These are the activations of a small neural network, seen along a few directions. Each row is one input.
In each table, some parts of the input vary, and every possible input appears once, in random order.
A made-up example of a description, with smaller parts first: ring(8) and (point or ring(11) or (values(3) and line(4))).
Shared parts are said once, and a part with two or three values counts as separate values.
In the rows, zero is written as 128.

Other details of the inputs shift rows strongly along three fixed directions, in all tables alike. That doesn't count.

A family of inputs:
R1: [114 111 163 114 201 126 143  95 152 123 125]
R2: [161 127 154 148 146 130 181 147 131 175 144]
R3: [178 122 148 111 202 119 135 143 102 146 156]
R4: [ 64 122  55 107 149  70 126 116 153 115 101]
R5: [ 86 133  64 158  75 132 124  89  83 112 195]
R6: [163 126 109 143  81 161 117  73 138  77  78]
R7: [ 42 181  97 135 110  63 138 136 139 134  90]
R8: [132 107 166 162  85 169 158 104 165  89 101]
R9: [ 84 152  88 136 105  55  83 108 143 141 101]
R10: [ 97 134 164 103 195 121 110 190  93 181 165]
R11: [ 89 145  46 121 113  39 151 200 102 117 122]
R12: [151 105 170 148  94 176 114 134 130 172 129]
R13: [119 116 150  97 212 120 141 195  66 174 157]
R14: [133 119 200 176  97 145 131 105 131 140  97]
R15: [ 82 130 110 124 209 130 117 172  75 202 125]
R16: [157 159 214 157 147 106 193 132 171 175 167]
R17: [ 92 156 158 126 214 151 147 140 106 188 124]
R18: [104 135 211 111 220  99 152  96 171 118 149]
R19: [201  93 154 121 113 203  54 125  98 130 137]
R20: [155  86 106 138  73 192 151 138 134  82 108]
R21: [206  97 117 117 132 197  86 126 104 168 143]
R22: [105 171 109 135  98  99  98  86 158 120  95]
R23: [ 73 109 190 148  80  41 156 111 156 139  94]
R24: [140 136  78 123 144 175  80 109 103 142  99]
R25: [190  92  69  92 155 184  62 174  49 136 139]
R26: [109 147 157 110 206 127 130 108 174 145 158]
R27: [118 122 149 122  88  35 177  74 206 117 117]
R28: [100 150 198 130 206 128 194 116 128 147 116]
R29: [126 136 165  92 203 113 143 128 167 119 173]
R30: [129 103  59 117 116 144 118 183  77 167 119]
R31: [144 111  62 106  88 139  38 156  96 118 125]
R32: [138 142 117 159 107 186  86 156 107 163 126]
R33: [133 107 104 111 139 144 169 165 121 153 140]
R34: [132 184 209 150 145 161 175 105 172 147 138]
R35: [ 86 132 168 120 195 130 162 151 132 117 137]
R36: [175 137 210 112 144 119 152 105 183 120 172]
R37: [109 144 227 132 206  73 119  94 141 159 135]
R38: [109  98 122  74 252 116 154 136 118 143 148]
R39: [ 90 122 146 157 113 115 150  74  81  97 197]
R40: [194  90 156 139  48 133 148  72 177  82 109]
R41: [159 111  66 137  93 134 133 188  78 106 116]
R42: [ 75 145 115 103 208 139 137 188 113 128 154]
R43: [155 149 200 166 115 183  98 139 126 145 140]
R44: [109 115 141  76 241 101 149 141 129 126 159]
R45: [114 169 104 130 120 157 131 156 113 100 115]
R46: [169 136 243 169 129 144 114  50 183 169 127]
R47: [182 124 147 135 155 115 149 105 148 161 143]
R48: [127 105  71 168  58 185 122  74  72 112 183]
R49: [ 75 144 123 138  96  39 130  63 156  95  56]
R50: [183 137  98 135 100 120 119 122 145 135 138]
R51: [ 92 102 119  98 201  89 154 184  69 179 130]
R52: [ 74 147 200 172  76  45 143 106 159 114  88]
R53: [183 138 144 144 124 248 123 142  93 100 119]
R54: [107 141  45  93 170 123 100 142  81  96  99]
R55: [ 66 127  40  95 112  38  73 145 119 148 110]
R56: [ 92  96  80 113 101  69 181 156 121 107 102]
R57: [124 101  95 109 125 114  79 124 117 163 117]
R58: [ 82 175 117 126 116  59 102 100 151  99  96]
R59: [183 120  98 123  53 144 117 108 171 102 135]
R60: [ 77 140  99 122  77  34 135 173 125 119 116]
R61: [ 85 116 165 150  39  52 128 126 151 105  94]
R62: [107 174 121  94 215 112 123 130 119 126 138]
R63: [ 71 166 143 155  94  72 189  96 178 118  84]
R64: [129 110 139 136  67 136 161 136 161  66 118]
R65: [122 130  73  96 169 158  85 152 119 100 141]
R66: [143 153 153 127 167 148 139  79 153 141 118]
R67: [182 124 112 141  33 129  89 101 160 122 121]
R68: [177  97  98  91 151 155 116 150 103 108 146]
R69: [195 101 120 137 126 130 134 114 118 125 120]
R70: [161 143 167 155 101 217 108 127 102 108 105]
R71: [161 141 237 154  99 173 186 100 220 127 164]
R72: [ 95 117 136 103 201 133 185 157 141 158 152]
R73: [170 112 191 152 140 162  94  79 127 147 112]
R74: [136 127 119 146 115 196 116 131  85 122  85]
R75: [141 135 137 149  35 116 134 136 154 137 122]
R76: [178 114  89 106 121 205 122 200  92 117 161]
R77: [ 40 147  90 155  70  41 145  84 105  80 183]
R78: [111 119  24  79 154 128 106 157 125 117 139]
R79: [133 121  86 109 124 177 130 187 121  97 149]
R80: [130 119 194 114 160 111 190 152 139 129 155]
R81: [140  82  95 114 111 132  70 122  94 134 103]
R82: [183  90 127 140  48 126 106  92 135 108  97]
R83: [155 104 108 165  49 103 168 134 128 103  92]
R84: [138 102  69 115  84 131 126 105 167  94 111]
R85: [ 75 173  56 120 102  55 124  98 160  99  89]
R86: [189 117 114 118 123 224 137 174 116 148 169]
R87: [158 128 118 109 113 109  89 140 122 128 141]
R88: [101 138  92 124 146 172 128 165 134 133 138]
R89: [ 94 128 151 129 181 150 166 137 150 150 135]
R90: [137 145 135 123 179 140  64 137 103 151 142]
R91: [128  89  84 166  64 181 125  74  55  92 171]
R92: [ 58 172  73 125 114  94 111 165 100 108  93]
R93: [116 134 171 142  88 120 118 137 152 165 135]
R94: [203 145 228 160 106 206  97  58 154 103 116]
R95: [183 131  63 125  95 119  97 151 113 101 132]
Each input here is: ring(5) and (point or (values(2) and ring(9))).
The inputs of R52 and R15 match in every part but the ring(5) part. If R80 is changed in the same way as R52 into R15, which row does it become?
Answer: R33
The inputs of R39 and R77 match in every part but the ring(5) part. If R64 is changed in the same way as R39 into R77, which row does it become?
Answer: R79
The inputs of R40 and R27 match in every part but the ring(5) part. If R82 is changed in the same way as R40 into R27, which row does it become?
Answer: R21
Change only the ring(9) part in R67. List by row number the other rows that result.
Answer: R9, R22, R26, R50, R55, R59, R78, R85
Change only the values(2) part in R73. List by row number the other rows that result.
Answer: R14
Change only the values(2) part in R51. List by row number the other rows that result.
Answer: R82

A family of inputs:
R96: [131 131 149 111 206 124 129 134 114 164 161]
R97: [138 133 169 116 181 129 142 127 126 163 165]
R98: [124 130 174 122 185 123 139 142 113 167 138]
R99: [101 125  39 101 153 133 111 166  73 130 137]
R100: [162 128 128 131 122 183 100 144 108 146 136]
R101: [163 114 131 135 125 187 126 128 104 123 140]
R102: [151 122 151 141 142 194 124 137 104 147 150]
R103: [111 127  91 132  99 126 124 146 111 109 100]
R104: [167 122 141 136 112 146 121 109 144 120 139]
R105: [124 119 115 138  99 125 121 139 118 134 122]
R106: [131 139 166 114 186 141 154 129 135 146 162]
R107: [ 94 137 151 137 109  57 132  92 159 129 104]
R108: [143 130 106 120 136 143 107 145 122 130 123]
R109: [141 123  84 123 140 160  87 150  86 143 130]
R110: [186 124 164 127 133 183 128 125 139 137 156]
R111: [ 76 134 105 113 137  57 145 112 149 109 108]
R112: [162 125 170 146  96 154 133  76 164 104 129]
R113: [126 139 180 122 171 124 148 103 160 132 132]
R114: [128 124 108 142  74 142 132 135 140 101 110]
R115: [136 136 125 133  94 130 117 134 138 126 117]
R116: [134 122 115 139  81 143 139 132 146  99 116]
R117: [101 139 102 145  67 102 125 116 133 107 110]
R118: [103 151 162 131 149  93 149 114 160 126 126]
R119: [101 145 166 139 113  70 145 108 155 141 128]
R120: [ 89 131 140 125 166  99 154 134 118 148 146]
R121: [133 137 105 135 117 157 107 135 119 117 116]
R122: [124 119 104 137  56  95 138 131 160  97 102]
R123: [124 130 189 137 146 117 172 107 159 133 155]
R124: [120 127 108 128 132 146 105 120 107 128 118]
R125: [162 123 164 146  80 139 135 116 156 113 110]
R126: [142 115 104 123 101 136  85 132 104 111 146]
R127: [141 128 115 126 164 174 109 135  94 141 149]
R128: [100 150 160 132 170 108 136 123 133 147 134]
R129: [157 122  98 108 167 167 104 157 107 139 138]
R130: [ 75 139  95 121 143  64 139 124 127 121 125]
R131: [166 110 139 143  82 151 134 118 145 115 136]
R132: [104 130 110 151  58 101 131 120 133  98  90]
R133: [178 131 160 133 151 192 103 134 123 149 140]
R134: [137 130 109 121 147 149 124 132 122 119 138]
R135: [121 115  80 130 105 144 125 143 105 115 129]
R136: [161 133 129 128 125 194 119 139 121 125 138]
R137: [127 134 202 144 121  98 178  93 176 115 132]
R138: [ 91 134  94  93 206 117 121 152 102 144 124]
R139: [115 130 156 118 166 108 150 149 138 152 137]
R140: [129 131 115 126 132 156 107 126 120 123 111]
R141: [103 140 172 133 139  92 166 120 154 124 119]
R142: [ 93 125  44 104 160 136  90 160  73 133 107]
R143: [155 127 132 134 130 164 125 113 130 117 145]
R144: [128 129  90 123  82 107 124 138 144 107 111]
R145: [126 121 116 136  92 127 146 127 144 103 125]
R146: [147 133 126 139  63 128 122 122 157 107 110]
R147: [165 114 154 154  59 134 133  99 150 106 118]
R148: [ 93 141 159 135 141  99 157 133 146 136 126]
R149: [151 127 162 147  96 149 127  80 155 109 125]
R150: [ 94 129 151 136 119  63 155 119 148 138 130]
R151: [120 120  89 124 103 135  92 132  98 100 143]
R152: [137 124 124 132 126 156 111 108 117 124 126]
R153: [ 97 127 142 135 110  57 150 114 140 128 115]
R154: [120 113  78 122  83  89 131 139 128 101 102]
R155: [164 121 142 121 132 155 114 117 145 126 121]
R156: [128 145 180 129 166 122 152 112 160 131 142]
R157: [132 131 145 117 194 131 121 134 107 165 156]
R158: [139 136 153 149  90 143 134 101 142 119 136]
R159: [ 92 129  86 100 158  70 138 148 116 138 138]
R160: [132 122  78 121 106 112 112 135 129 109 117]
R161: [ 96 132 130 119 148  88 160 136 137 119 119]
R162: [166 110 144 128 128 152 134 126 123 129 140]
R163: [150 118 127 129 122 148 103 111 121 133 124]
R164: [154 117 140 136 139 182 126 129  98 135 142]
R165: [112 122 114 102 189 106 120 131 109 152 136]
R166: [155 120 162 144 114 150 124 122 120 140 128]
R167: [134 119 104 121 134 152 115 167 105 143 125]
R168: [ 92 132 109 105 181  94 111 142 107 156 117]
R169: [150 136 157 150 121 168 116 108 128 130 136]
R170: [149 112  96 121 103 140 121 149 119 113 111]
R171: [120 126  87 121 106 116  97 132 124 119  94]
R172: [129 109  81 120 119 132 119 154 101 131 132]
R173: [117 129 148 114 155  83 140 109 155 132 124]
R174: [128 147 196 144 141 104 135 105 160 149 132]
R175: [129 139 115 126 129 159 119 145 114 130 129]
R176: [111 116  80 121 114 112 137 137 109 106 119]
R177: [155 116 131 130 102 132 118  98 147 113 121]
R178: [178 124 160 132 141 189 115 126 113 154 160]
R179: [ 96 144 122 116 142  92 152 134 144 123 129]
R180: [171 128 180 145  90 151 120  90 174 116 111]
R181: [114 121  92 136  84 114 115 149 118 125 106]
R182: [ 79 134 120 123 120  46 146 140 138 127  98]
R183: [109 132 111 100 202 130 142 150 100 150 162]
R184: [104 138  85 129 107 128 114 144 108 123 116]
R185: [ 94 126  76 133  99 120 120 154 105 119 109]
R186: [104 131 147 118 199 128 142 145  92 161 145]
R187: [132 123 166 124 150 111 158 130 151 141 146]
The inputs of R177 and R112 match in every part but one. If R105 is changed in the same way as R177 into R112, which row does it become?
Answer: R102
The inputs of R155 and R113 match in every part but one. If R178 is changed in the same way as R155 into R113, which row does it become?
Answer: R158
The inputs of R175 and R115 match in every part but one. If R156 is changed in the same way as R175 into R115, which row does it become?
Answer: R129
What is each input in this table made of?
Answer: values(2) and (point or (line(5) and ring(9)))
Change only the values(2) part in R169. List by row number the other rows that result.
Answer: R109
Start at R173 and move only the line(5) part, one step at a time. The first step leads to R160. Which rows follow, in order?
Answer: R110, R187, R154
Change only the ring(9) part in R153. List by row number the other rows that result.
Answer: R98, R125, R147, R154, R162, R166, R170, R182
Change only the values(2) part in R140. List by row number the other rows that result.
Answer: R171

A family of inputs:
R188: [131 125 160 128 140 110 160 126 139 140 147]
R189: [181 111  90 128  99 214 101 128 115  98 121]
R190: [ 57 144  95 122 127  41 133 109 145 111  93]
R191: [124 124 149 143  75  69 162  98 178 103 122]
R192: [168 106 101 113 177 216 112 180  59 161 164]
R193: [141 121  82 133  66 117  86 123 128 103  91]
R194: [111 136 160 133 129 108 169 117 157 118 131]
R195: [123 119 123 105 186 109 135 139 117 151 149]
R196: [146 137 122 146  83 150 101 114 134 115 104]
R197: [ 42 133  46 101 174  79 133 178  80 138 114]
R198: [156 121  96 143  78 193 103 150 107 116 113]
R199: [107 137 144  93 240 124 135 132 117 156 149]
R200: [146 126 135 168  23 152 140 108 160  80 104]
R201: [147 115  78 121 134 171  80 145  75 142 127]
R202: [148 138 205 152  98 116 127  90 168 135 119]
R203: [160 109  89 112 150 208  91 186  63 154 138]
R204: [ 92 136 116 106 169  73 132 117 130 128 136]
R205: [176 121 161 155  86 185 103 121 128 134 123]
R206: [110 142 174 154 115 118 141 102 150 124 116]
R207: [158 123 185 110 196 144 139 132 138 160 155]
R208: [136 117 116 133 120 152 119 146 100 142 137]
R209: [121 126 149 133  99  88 156 129 159 120 122]
R210: [119 135 168  99 213  88 137 130 137 164 144]
R211: [ 75 134 113 129 123  71 157 138 127 121 135]
R212: [139 121  50 123 124 192  78 173  70 133 114]
R213: [138 131 131 158  56 137 106  89 142  99 114]
R214: [165 118  77 118 108 181 102 143 116 112 117]
R215: [166 132 209 137 147 151 150  86 161 128 161]
R216: [110 133  83 128 102 100 103 111 119 106 113]
R217: [129 139 196 138 184 151 135 114 122 162 165]
R218: [ 94 133 110 131  86  58 158 121 174  97 102]
R219: [118 137 119  94 208 124 121 144 117 154 138]
R220: [186 133 179 149 130 222 106 102 124 132 135]
R221: [156 122 142 157  41 129 143  89 174  79 125]
R222: [142 133 173 149  97 104 126  81 164 126 123]
R223: [132 126 161 111 194 151 155 134 133 139 153]
R224: [170 115 137 149  73 171 125 141 129 119 124]
R225: [147 134 122 123 133 159  98 124 126 131 119]
R226: [ 99 131  80  91 193 119 141 180  92 147 135]
R227: [151 128 212 123 176 119 166 121 165 151 155]
R228: [ 30 136  33 116  97  27 134 152 102 108 102]
R229: [113 146 190 139 138 103 173 124 160 139 134]
R230: [120 129 151 124 136  78 136  99 156 132 131]
R231: [ 98 132 130 113 176  99 160 142 118 139 156]
R232: [ 85 117  18 129  63  87  93 151  88 110  90]
What is each input in this table made of?
Answer: ring(5) and ring(9)
The inputs of R197 and R208 match in every part but the ring(5) part. If R206 is changed in the same way as R197 into R208, which row does it become?
Answer: R232
The inputs of R204 and R199 match in every part but the ring(5) part. If R213 is changed in the same way as R204 into R199, which row does it become?
Answer: R220
Change only the ring(5) part in R214. List by row number the other rows that result.
Answer: R189, R195, R207, R215
Start at R219 and move only the ring(9) part, one step at a time. The first step leads to R225. Which rows follow, in order?
Answer: R196, R212, R198, R229, R226, R218, R214
